Each row below is a small network's average activation on inputs in which a field has the value named, seen along a few directions.
Values that are neighbours, or in one group, have similar rows; names and order tell nothing.
In the rows, zero is written as 500.
Strong random noise was added to every row along 3 fixed directions; ignore it. To show where, here is one row again and again, with new noise each time:
[472 641 533 493 437 585 424 422 627 511 507 683 586 514]
[488 546 485 473 516 523 419 356 447 467 617 598 468 496]
[455 684 557 537 363 627 461 486 777 546 425 729 671 475]
[492 450 438 575 550 485 457 473 435 437 648 478 421 413]
[503 591 494 526 595 526 319 548 485 433 587 534 490 627]


Y, 12 values:
y2: [554 458 429 489 526 432 425 469 214 446 455 354 424 659]
y1: [506 225 370 747 531 386 603 595 473 456 688 284 329  73]
y3: [542 515 476 224 412 548 676 215 416 615 507 779 591 481]
y4: [539 429 380 494 617 309 378 478 350 417 488 391 427 476]
y9: [509 600 398 622 508 551 611 887 661 582 548 432 552 490]
y6: [584 413 658 369 524 539 539 157 482 520 408 636 457 398]
y7: [460 341 540 712 371 489 633 527 499 483 544 430 371 378]
y5: [531 442 385 359 422 383 738 124 366 616 533 559 454 358]
y10: [550 433 652 398 436 582 511 377 496 534 353 630 578 671]
y11: [411 462 507 595 416 492 768 841 702 646 457 336 594 298]
y12: [385 419 580 594 339 579 638 616 673 493 287 309 449 427]
y8: [423 506 516 405 491 449 537 479 536 458 475 442 617 370]
A value of Y combines one of 3 hidden first parts with one of 4 second parts; all combinations occur once.
Changing only the second part turns y7 into y12. y9 has the same second part as y7; what does that change turn y9 into?
Answer: y11
Changing only the second part turns y4 into y6. y2 has the same second part as y4; what does that change turn y2 into?
Answer: y10

J, 12 values:
j11: [608 371 474 480 623 462 576 638 461 494 552 531 448 631]
j6: [530 232 414 816 495 387 472 562 333 386 597 289 300 338]
j9: [549 612 446 412 569 512 554 603 350 535 620 479 533 712]
j1: [365 556 389 663 425 590 510 573 642 544 588 501 486 355]
j10: [478 654 402 378 539 420 352 565 475 498 574 512 553 497]
j4: [549 646 546 411 582 516 391 370 629 570 459 718 647 520]
j2: [574 475 418 586 463 402 470 420 509 430 372 475 591 393]
j5: [462 564 741 113 645 620 327 256 362 489 490 677 489 801]
j12: [574 451 589 601 504 561 392 568 644 473 588 530 365 404]
j8: [574 681 570 342 284 580 625 271 501 646 236 776 650 695]
j7: [429 510 603 421 377 549 494 372 554 488 322 403 528 562]
j3: [305 528 539 481 432 503 693 490 544 521 528 430 529 374]
A value of J combines one of 3 hidden first parts with one of 4 second parts; all combinations occur once.
Changing only the second part turns j11 into j4. j8 has the same second part as j11; what does that change turn j8 into?
Answer: j2
Changing only the second part turns j12 into j5. j1 has the same second part as j12; what does that change turn j1 into?
Answer: j3

L, 15 values:
l8: [510 639 480 417 494 495 535 551 488 547 473 514 571 547]
l5: [465 288 385 738 511 454 601 638 605 437 597 398 418  75]
l2: [537 435 567 680 679 447 264 848 378 387 404 209 447 661]
l14: [460 667 537 522 526 529 518 800 613 551 418 494 604 778]
l4: [519 514 409 655 579 518 400 729 594 439 606 434 541 438]
l6: [570 177 475 582 522 428 635 370 279 427 486 326 270 452]
l12: [536 575 500 428 639 507 297 420 381 466 721 547 349 541]
l13: [506 715 526 442 511 544 440 438 610 531 531 622 610 606]
l10: [511 471 483 335 606 460 611 565 335 507 485 350 454 683]
l11: [536 548 560 506 468 533 337 512 554 479 421 570 536 683]
l1: [442 425 462 454 473 454 702 593 395 510 548 363 536 471]
l15: [505 548 420 529 586 437 506 624 506 499 543 513 517 505]
l9: [521 413 564 644 619 501 392 743 509 366 367 327 477 702]
l3: [523 406 473 646 583 427 340 660 478 449 513 348 406 491]
l7: [481 544 506 605 412 588 408 607 805 536 403 559 623 407]
The values of L form a line.
A walk along L starts at l10 and steps to its neighbour l1. Put l8, l2, l12, l15, l3 in the order it reaches them.
Answer: l8, l15, l12, l3, l2
How many steps from neighbour to neighbour lead from l14 to l9, at the fewest?
Answer: 11
